These are the activations of a small network on made-up records, seen along a few directions, one row for each record.
Here are examples, each followed by its value of one field, D.
The word none means that the record has no D.
Other fields move the rows too, some of them a lot.
In the rows, zero is written as 500.
Strong random noise was added to every row along 2 fixed directions; ignore it. To show where, here is one row again and again, with new noise each time:
452 578 540 575 328 617 457 645 479 544 471 514 493 552 402 506 525 420
 458 576
505 551 506 536 356 570 474 634 501 550 488 560 526 621 382 499 472 425
 472 582
480 581 549 507 389 577 463 527 418 546 475 521 544 558 439 583 497 459
 432 422
512 579 551 444 443 536 472 430 372 548 481 534 592 576 466 645 466 490
 414 299

360 544 668 603 589 639 371 606 439 536 454 268 322 303 493 475 705 577
 493 539 -> d1
665 267 410 394 699 560 586 502 703 408 501 470 531 731 482 518 379 510
 645 756 -> none
376 527 619 589 521 590 392 510 277 480 503 356 417 246 519 591 549 502
 489 349 -> d5
397 447 696 429 538 475 450 332 468 488 459 413 531 504 565 445 499 559
 535 524 -> d7
763 491 211 431 568 342 587 325 448 608 489 639 628 592 434 602 339 588
 487 254 -> d1
457 473 590 511 574 421 372 625 619 550 459 516 362 591 524 537 416 485
 529 804 -> d7
453 435 389 640 426 727 601 671 694 410 384 324 401 450 479 466 505 514
 552 795 -> none
572 527 287 521 391 438 537 452 293 474 480 543 569 371 457 510 396 504
 424 341 -> d5
565 599 512 425 458 447 607 360 416 550 543 538 582 502 387 485 435 534
 406 419 -> d6
505 523 388 597 355 501 653 576 411 435 609 545 476 441 393 556 504 570
 549 468 -> d8
195 429 771 624 649 729 299 513 579 452 463 424 326 474 544 415 671 353
 516 738 -> d9
666 424 293 298 508 300 620 308 389 478 603 629 724 634 433 598 296 695
 546 200 -> d2
478 416 596 428 680 475 346 512 619 454 531 456 471 751 585 381 550 529
 610 665 -> d3
435 528 487 770 232 649 596 733 572 553 581 386 501 408 408 417 606 419
 519 743 -> d8
409 478 609 462 517 556 458 619 543 509 499 525 413 467 573 512 616 456
 438 478 -> d4
186 592 653 654 417 737 397 526 448 503 471 293 316 369 590 409 650 392
 542 539 -> d3
504 487 524 385 552 452 468 456 548 442 450 611 519 538 546 534 446 470
 629 570 -> d7
441 613 525 445 578 554 525 463 378 565 420 393 416 299 592 613 652 503
 522 271 -> d1
277 720 577 601 472 655 434 453 376 467 519 281 449 289 589 482 587 434
 376 340 -> d3
515 548 298 539 382 383 597 544 519 428 556 570 506 481 408 549 468 489
 562 530 -> d2
555 573 438 590 293 518 536 507 512 490 567 421 516 354 483 557 650 430
 488 484 -> d8
468 596 424 447 438 542 531 586 450 524 492 501 509 349 404 526 671 501
 476 537 -> d6
416 563 504 611 472 616 566 646 551 475 480 445 374 368 468 387 607 322
 460 709 -> d9
465 349 554 421 580 520 446 459 557 460 517 584 381 605 542 517 495 539
 466 512 -> d4
641 318 468 371 757 520 642 237 510 430 503 453 574 665 571 645 366 527
 549 519 -> none
715 368 423 347 516 401 550 610 647 460 512 587 533 682 413 435 446 420
 501 602 -> d4
455 405 789 537 618 474 463 461 424 561 469 429 488 456 625 554 531 462
 575 503 -> d5
530 552 625 552 355 628 456 670 517 498 488 441 400 419 438 491 638 500
 521 623 -> d6
386 437 580 551 581 561 455 638 605 432 430 499 422 523 470 374 656 401
 572 699 -> d9
387 552 390 567 377 466 542 575 448 407 526 442 477 373 443 544 598 497
 530 521 -> d2

Which value of D does each new row have?
647 524 366 627 353 559 548 637 600 603 502 577 473 480 450 389 473 542
 584 524 -> d1
653 384 353 414 619 560 656 362 545 415 445 462 628 651 501 615 321 579
 535 454 -> none
530 581 441 527 427 447 504 448 385 503 439 485 440 326 528 654 482 494
 471 474 -> d7
459 454 568 484 430 589 501 400 401 568 544 474 507 518 549 524 515 391
 395 329 -> d4
609 443 341 441 429 424 566 602 694 451 608 656 639 720 281 340 282 519
 661 677 -> d2
591 394 460 425 443 450 547 722 732 515 475 526 412 575 424 361 569 407
 523 778 -> d4
399 643 524 733 217 670 428 685 535 434 440 378 349 172 573 428 712 387
 498 773 -> d7
354 520 636 486 429 649 412 442 428 462 438 413 485 346 562 482 544 586
 572 449 -> d7
677 441 332 520 508 409 568 647 712 527 425 640 557 670 388 408 376 451
 496 661 -> d9
434 423 510 395 540 408 458 599 586 471 428 573 502 551 517 454 538 473
 666 683 -> d7
